Each row below holds a small network's activations on one record, seen along a few directions.
After each row come some of the record's fields: NOTA, REFIG, SOFER, MIDU.
A field that a record lacks is left out.
Other fields move the rows too, some of them a lot.
In the rows, zero is written as 500.
Strong random noise was added to every row along 22 fixed directions; ignore it. To show where, here is one row again and again, with new noise each time:
[275 491 529 408 533 705 485 398 428 350 552 581 541 376 552 384 379 822
 532 519 577 412 780 449 416 495 464 551 371 612 643 389 709 561 568 543]
[574 277 426 559 513 245 521 462 307 541 552 562 551 421 387 442 416 585
 400 537 568 440 536 497 545 497 451 437 511 612 378 529 479 467 503 401]
[585 591 424 579 579 612 296 413 510 370 527 641 368 554 641 665 479 414
 449 407 604 469 565 513 353 539 564 525 623 340 414 390 503 637 538 480]
[281 303 575 498 437 466 588 599 371 399 393 429 443 474 454 573 541 263
 422 560 301 446 507 535 643 428 574 548 323 640 505 704 452 429 631 479]
[622 282 579 483 545 304 469 591 537 368 749 743 567 404 272 506 409 546
 295 428 383 604 175 428 622 710 451 527 463 497 475 537 389 372 305 504]
[481 638 619 556 655 527 557 463 632 510 603 605 533 418 417 524 364 484
 520 388 577 404 517 400 433 278 381 552 446 371 622 262 471 516 326 599]
[503 560 444 644 471 593 575 461 648 711 437 480 317 476 490 580 486 359
 670 604 529 510 518 527 402 318 345 418 720 506 524 415 602 614 649 413]
[400 685 516 379 358 600 476 554 498 470 545 514 387 576 435 554 643 507
 668 421 706 459 588 546 614 356 428 381 452 496 462 660 437 584 516 272]
[555 496 377 479 547 370 476 330 515 596 699 590 733 246 450 323 593 626
 333 420 548 485 383 425 505 530 517 539 360 464 520 609 617 388 280 660]
[518 378 555 642 550 502 330 618 368 478 479 624 455 463 470 466 645 473
 457 651 559 441 499 626 607 426 285 458 379 710 590 509 589 476 696 548]
[411 492 592 434 627 453 503 610 681 273 671 606 461 373 528 361 386 417
 596 583 384 517 415 507 415 507 531 466 356 557 654 549 588 530 413 595]
[477 570 540 430 200 653 367 665 551 455 486 485 479 543 636 617 486 413
 694 618 395 334 387 586 503 595 479 381 560 390 709 526 580 444 547 321]
[395 496 776 416 463 674 341 509 266 558 400 534 765 571 329 363 582 636
 350 526 527 478 444 541 618 658 400 669 365 574 477 688 564 377 677 594]
[317 466 600 533 516 540 495 425 624 347 543 656 397 313 327 517 566 328
 529 478 452 500 410 496 516 388 339 480 339 485 424 636 499 443 485 565]
[642 526 288 658 614 390 501 318 604 530 507 524 563 288 540 479 486 415
 465 550 468 431 505 467 486 428 283 406 531 400 404 355 526 439 438 606]
[524 549 458 452 462 623 474 581 575 471 495 334 570 366 708 585 542 571
 359 660 394 538 562 394 545 458 607 533 443 651 697 245 177 530 498 590]
[627 621 354 617 533 494 527 228 608 563 415 540 653 283 305 673 511 627
 493 540 599 335 534 642 512 451 346 621 677 298 711 506 497 175 729 539]
[401 490 495 480 446 569 676 465 627 639 471 420 565 471 464 474 387 665
 534 603 363 510 468 509 480 571 495 613 548 587 756 510 626 426 483 591]
[489 307 382 573 375 585 499 530 385 378 511 503 430 514 830 481 439 512
 483 700 384 383 582 543 433 589 437 456 461 675 503 377 583 600 498 529]
[251 354 683 458 504 682 634 584 271 689 428 474 543 643 348 336 498 500
 477 552 407 702 514 494 528 522 566 544 468 686 563 511 695 549 610 580]
[494 650 692 448 364 514 375 594 496 468 425 401 377 309 782 499 690 555
 596 455 737 456 617 474 299 370 770 603 421 437 496 591 704 497 737 489]
[497 686 462 400 792 429 311 556 674 570 477 444 567 553 326 406 317 501
 507 531 450 491 575 397 584 475 441 429 588 557 496 580 441 689 610 343]
[561 605 411 622 488 639 609 429 485 429 441 428 630 482 647 507 523 404
 502 557 403 296 542 441 516 256 400 583 407 494 414 372 343 580 581 614]
[507 523 493 452 353 411 441 482 558 423 543 538 349 328 466 726 599 468
 461 348 618 538 499 530 698 659 363 439 505 412 401 703 601 376 517 278]

[461 301 417 697 512 472 300 456 438 594 343 562 441 574 509 478 517 577
 460 694 433 335 496 576 357 433 474 510 478 674 602 449 497 519 533 645]
NOTA=dinas REFIG=rulaf SOFER=zupa MIDU=nupus
[435 511 481 425 499 598 360 566 421 480 458 483 450 666 546 658 430 564
 478 532 553 473 662 659 598 709 480 465 571 542 776 460 550 477 531 383]
MIDU=nupus
[451 555 534 336 383 667 289 611 568 330 447 518 545 540 543 479 457 411
 613 512 244 546 350 395 417 676 673 361 565 239 457 420 493 462 504 432]
NOTA=buvig REFIG=soke SOFER=tiruz MIDU=guni
[398 549 372 534 636 644 502 313 549 613 536 611 531 463 306 291 541 411
 641 526 463 584 468 433 274 247 574 392 612 377 416 457 555 612 566 586]
NOTA=buvig REFIG=rulaf SOFER=katop MIDU=guni
[336 375 445 471 427 455 406 455 557 567 450 465 275 481 558 600 597 461
 344 467 488 440 545 425 494 453 519 541 465 564 349 707 439 541 414 413]
NOTA=dizu REFIG=rulaf SOFER=ginim MIDU=guni
[515 526 541 396 510 606 628 584 408 362 540 468 570 687 490 549 502 415
 413 435 428 535 485 477 631 487 524 559 494 421 409 455 203 485 461 473]
NOTA=buvig REFIG=rulaf SOFER=katop MIDU=nupus
[520 394 469 395 652 501 663 529 473 465 527 497 621 550 408 307 467 627
 441 624 437 457 550 455 474 330 435 531 560 427 502 337 245 312 507 568]
NOTA=buvig REFIG=rulaf SOFER=katop MIDU=nupus
[406 617 555 472 575 538 594 375 704 626 507 385 370 317 649 516 570 603
 413 373 639 526 644 382 359 359 600 758 484 515 496 611 650 568 548 587]
NOTA=buvig REFIG=rulaf SOFER=katop MIDU=nupus
[602 531 297 480 542 425 495 596 589 684 457 439 478 695 478 615 366 543
 506 541 404 435 497 550 547 573 549 482 804 384 732 490 561 440 525 320]
NOTA=buvig REFIG=rulaf SOFER=katop MIDU=guni
[637 596 595 454 487 469 487 709 544 558 647 535 427 582 616 317 527 707
 656 486 679 543 474 450 432 428 471 458 526 557 484 456 651 659 482 428]
NOTA=buvig REFIG=rulaf SOFER=katop MIDU=nupus
[714 501 373 498 537 494 675 699 379 523 794 624 554 758 452 395 547 472
 642 634 607 662 367 818 641 615 470 370 619 677 816 556 558 561 500 434]
MIDU=guni
[617 347 327 730 383 519 404 394 473 327 456 685 524 394 453 616 508 604
 507 507 294 486 303 489 444 620 573 516 522 458 485 418 600 451 622 616]
NOTA=dinas REFIG=rulaf SOFER=zupa MIDU=guni
[466 449 531 421 552 346 403 471 477 414 579 523 437 399 517 619 429 472
 318 420 571 612 543 472 425 633 779 535 526 464 485 554 368 486 382 469]
NOTA=buvig REFIG=rulaf SOFER=katop MIDU=guni
[392 284 271 558 368 674 700 362 465 575 462 469 329 431 581 573 699 502
 450 619 435 665 566 548 408 430 603 484 603 573 566 371 449 423 543 599]
MIDU=nupus
[515 520 371 538 478 521 563 395 702 454 612 549 443 412 427 556 402 533
 549 549 394 652 398 531 592 716 336 457 588 658 475 659 585 635 514 441]
NOTA=dizu REFIG=rulaf SOFER=ginim MIDU=guni
[576 498 519 541 495 587 643 457 345 453 524 455 488 554 632 611 460 343
 463 476 600 523 639 585 596 565 324 486 562 500 389 372 475 545 552 429]
NOTA=dizu REFIG=soke SOFER=tiruz MIDU=nupus
[537 387 552 610 548 412 536 540 470 423 487 517 385 502 362 710 390 350
 483 589 468 724 459 606 511 596 648 451 597 681 596 417 258 574 587 485]
NOTA=dinas REFIG=vin SOFER=tiruz MIDU=guni
[539 403 620 535 446 442 464 541 304 371 301 521 603 676 337 548 369 688
 520 494 451 386 510 510 520 540 528 564 504 447 412 386 322 375 596 490]
NOTA=buvig REFIG=soke SOFER=tiruz MIDU=nupus
[618 466 582 575 430 547 290 604 562 625 518 599 427 477 470 448 679 407
 499 629 554 487 300 466 455 377 309 391 550 516 381 453 358 519 543 467]
NOTA=dinas REFIG=vin SOFER=tiruz MIDU=guni
[462 577 410 400 612 681 615 585 608 392 556 391 429 448 663 588 269 346
 571 575 376 476 749 409 581 445 374 394 667 479 586 278 522 658 698 250]
NOTA=buvig REFIG=vin SOFER=zupa MIDU=guni
[545 567 690 402 540 525 306 528 551 286 620 637 538 220 520 438 613 358
 535 602 617 673 398 628 373 657 540 381 478 318 606 458 504 254 542 621]
MIDU=guni
[634 702 633 526 562 426 396 653 705 240 417 545 393 672 374 603 354 575
 764 514 533 424 452 569 500 455 443 499 550 499 478 519 277 605 650 383]
NOTA=buvig REFIG=soke SOFER=tiruz MIDU=nupus
[502 433 650 486 621 594 595 526 545 556 608 564 496 402 552 386 278 534
 466 566 483 676 538 405 423 636 269 455 637 491 496 195 697 520 449 547]
NOTA=buvig REFIG=rulaf SOFER=katop MIDU=guni
[552 477 744 598 449 451 695 460 573 446 503 564 274 563 565 504 504 683
 581 468 770 484 521 584 312 411 359 723 492 551 332 530 480 487 457 623]
NOTA=buvig REFIG=vin SOFER=zupa MIDU=nupus
[443 373 576 512 658 414 364 512 536 441 390 477 360 417 390 639 330 438
 432 465 412 566 604 405 477 536 557 473 606 458 462 377 470 497 660 393]
NOTA=dizu REFIG=vin SOFER=tiruz MIDU=nupus
[310 421 613 448 543 501 439 546 509 478 565 608 401 386 446 446 564 585
 396 356 528 501 537 292 469 311 516 508 324 442 451 393 506 468 305 562]
NOTA=buvig REFIG=rulaf SOFER=katop MIDU=guni
[556 443 554 470 692 487 406 555 488 388 516 562 387 424 463 450 541 631
 416 513 626 678 617 468 508 540 486 525 548 638 397 488 502 567 770 455]
NOTA=dinas REFIG=rulaf SOFER=zupa MIDU=nupus
[461 638 728 464 407 617 277 509 367 658 404 375 559 406 615 536 667 320
 371 446 674 483 571 400 523 423 504 520 407 520 298 546 436 617 617 430]
NOTA=dizu REFIG=soke SOFER=tiruz MIDU=guni
[647 621 475 480 629 580 607 508 444 408 713 667 623 439 447 462 599 526
 480 394 665 530 511 530 580 378 377 491 517 274 598 312 510 342 486 553]
NOTA=buvig REFIG=rulaf SOFER=katop MIDU=guni
[406 637 443 522 622 538 276 368 523 501 386 522 383 580 476 634 539 412
 447 451 663 387 699 616 564 511 333 500 502 493 443 672 522 565 564 424]
MIDU=guni
[514 440 408 443 743 367 609 446 474 533 520 478 623 485 473 386 294 398
 403 489 435 450 610 478 516 576 459 502 581 432 479 508 639 452 505 455]
NOTA=dinas REFIG=soke SOFER=zupa MIDU=guni
[421 527 442 512 414 419 489 487 554 423 397 454 526 518 499 503 330 468
 631 519 324 247 505 436 489 427 459 454 468 412 401 598 532 522 480 404]
NOTA=buvig REFIG=rulaf SOFER=katop MIDU=guni
[283 638 551 323 578 568 406 329 551 602 523 398 483 465 632 587 382 314
 382 444 648 525 712 577 386 723 645 541 541 474 626 660 583 578 347 450]
NOTA=dinas REFIG=soke SOFER=zupa MIDU=nupus
[567 623 542 510 612 454 459 489 566 287 377 571 397 614 398 445 606 683
 626 553 650 642 544 660 473 550 431 498 495 497 388 544 394 402 589 643]
MIDU=guni
[335 427 272 405 499 484 761 382 512 391 681 634 465 619 350 346 506 611
 649 436 494 406 506 530 370 257 733 525 434 516 541 701 429 570 329 489]
NOTA=buvig REFIG=soke SOFER=tiruz MIDU=guni
[375 495 574 341 345 689 513 561 527 505 752 655 353 460 391 440 664 591
 604 585 736 615 481 499 436 306 457 330 500 623 567 461 227 591 386 361]
NOTA=dinas REFIG=rulaf SOFER=zupa MIDU=guni
[507 413 459 636 540 470 659 537 388 382 436 535 398 627 359 654 347 415
 622 537 397 705 509 634 489 567 730 474 641 602 607 428 507 594 700 487]
MIDU=guni

Which values does each new row have?
[460 442 550 366 361 471 336 439 430 558 532 475 512 395 563 468 547 613
 462 581 675 403 554 526 285 485 750 540 554 497 531 646 393 454 563 402]
NOTA=buvig REFIG=vin SOFER=zupa MIDU=nupus
[460 529 454 532 748 474 363 348 697 424 448 509 320 453 669 472 504 337
 401 525 507 602 577 542 303 618 504 548 523 463 362 563 569 557 440 691]
MIDU=nupus
[437 358 562 526 372 374 437 474 410 492 395 479 493 486 419 569 507 507
 454 518 423 592 417 526 529 657 537 402 420 484 461 442 389 335 284 598]
NOTA=dizu REFIG=vin SOFER=tiruz MIDU=guni
[328 668 684 507 262 646 489 467 493 750 189 432 543 850 212 569 494 633
 701 437 463 549 372 553 509 583 478 505 547 408 509 532 485 439 356 555]
NOTA=dizu REFIG=soke SOFER=tiruz MIDU=guni
[520 484 566 543 490 373 464 483 481 531 547 562 390 402 389 588 444 493
 583 488 688 495 533 610 425 482 598 536 636 553 545 732 643 550 759 308]
NOTA=buvig REFIG=rulaf SOFER=katop MIDU=nupus
[341 528 685 408 362 507 526 481 320 537 476 370 566 580 556 570 466 477
 418 394 585 526 575 508 533 606 696 582 329 620 491 597 401 593 315 511]
NOTA=dizu REFIG=soke SOFER=tiruz MIDU=nupus
[147 454 615 399 459 603 600 567 687 635 433 344 476 231 470 400 422 476
 555 597 273 556 571 296 560 421 428 438 336 730 669 484 702 563 515 492]
NOTA=dinas REFIG=soke SOFER=zupa MIDU=guni
[635 478 344 665 347 515 507 360 360 527 338 452 423 504 640 655 718 590
 464 531 695 445 653 640 606 521 249 461 508 555 353 402 453 411 565 519]
NOTA=dinas REFIG=soke SOFER=zupa MIDU=nupus
[690 593 378 460 522 526 417 481 542 390 577 488 506 578 732 658 469 594
 372 507 624 381 606 579 547 640 403 551 587 432 573 380 302 469 400 450]
MIDU=nupus
[543 651 524 527 540 478 663 531 611 500 553 458 600 519 597 383 326 312
 700 470 434 170 474 453 435 257 369 545 474 358 477 582 665 596 526 426]
NOTA=dinas REFIG=rulaf SOFER=zupa MIDU=nupus
[533 435 491 565 494 603 538 496 437 447 578 517 432 385 695 502 498 422
 524 683 556 582 589 619 429 554 418 435 563 623 589 375 593 545 629 532]
NOTA=dizu REFIG=rulaf SOFER=ginim MIDU=guni
[374 478 495 571 749 462 470 175 475 510 461 521 572 211 439 490 433 391
 315 339 533 470 672 367 372 393 538 604 423 338 363 440 626 450 504 670]
NOTA=dizu REFIG=vin SOFER=tiruz MIDU=guni
[468 439 443 592 400 532 776 590 566 309 468 466 253 481 598 666 573 494
 608 416 395 642 533 505 646 477 472 515 420 599 490 436 606 525 552 512]
NOTA=buvig REFIG=soke SOFER=tiruz MIDU=nupus
[716 483 584 423 513 341 540 560 402 455 485 502 576 471 475 456 517 698
 406 438 719 408 583 392 545 415 378 523 547 377 242 348 250 341 530 374]
NOTA=dinas REFIG=soke SOFER=zupa MIDU=guni
[634 480 442 705 416 426 695 487 378 645 341 425 475 565 511 519 507 465
 691 552 521 580 502 596 427 438 513 408 645 449 489 309 629 446 591 566]
NOTA=dinas REFIG=rulaf SOFER=zupa MIDU=nupus
[484 399 443 506 407 468 434 463 541 699 489 405 639 537 491 448 399 582
 378 645 351 363 403 428 539 550 427 539 473 753 511 584 326 626 376 477]
NOTA=buvig REFIG=soke SOFER=tiruz MIDU=nupus
[483 492 370 484 545 549 612 447 795 509 546 543 388 463 448 439 513 537
 579 589 394 603 394 478 403 478 458 486 600 534 534 508 456 520 447 556]
NOTA=dinas REFIG=soke SOFER=zupa MIDU=nupus
[350 704 811 361 419 726 640 353 659 603 503 365 511 452 525 654 305 394
 500 417 593 560 550 505 422 667 451 711 626 419 515 621 523 545 515 438]
NOTA=buvig REFIG=vin SOFER=zupa MIDU=nupus
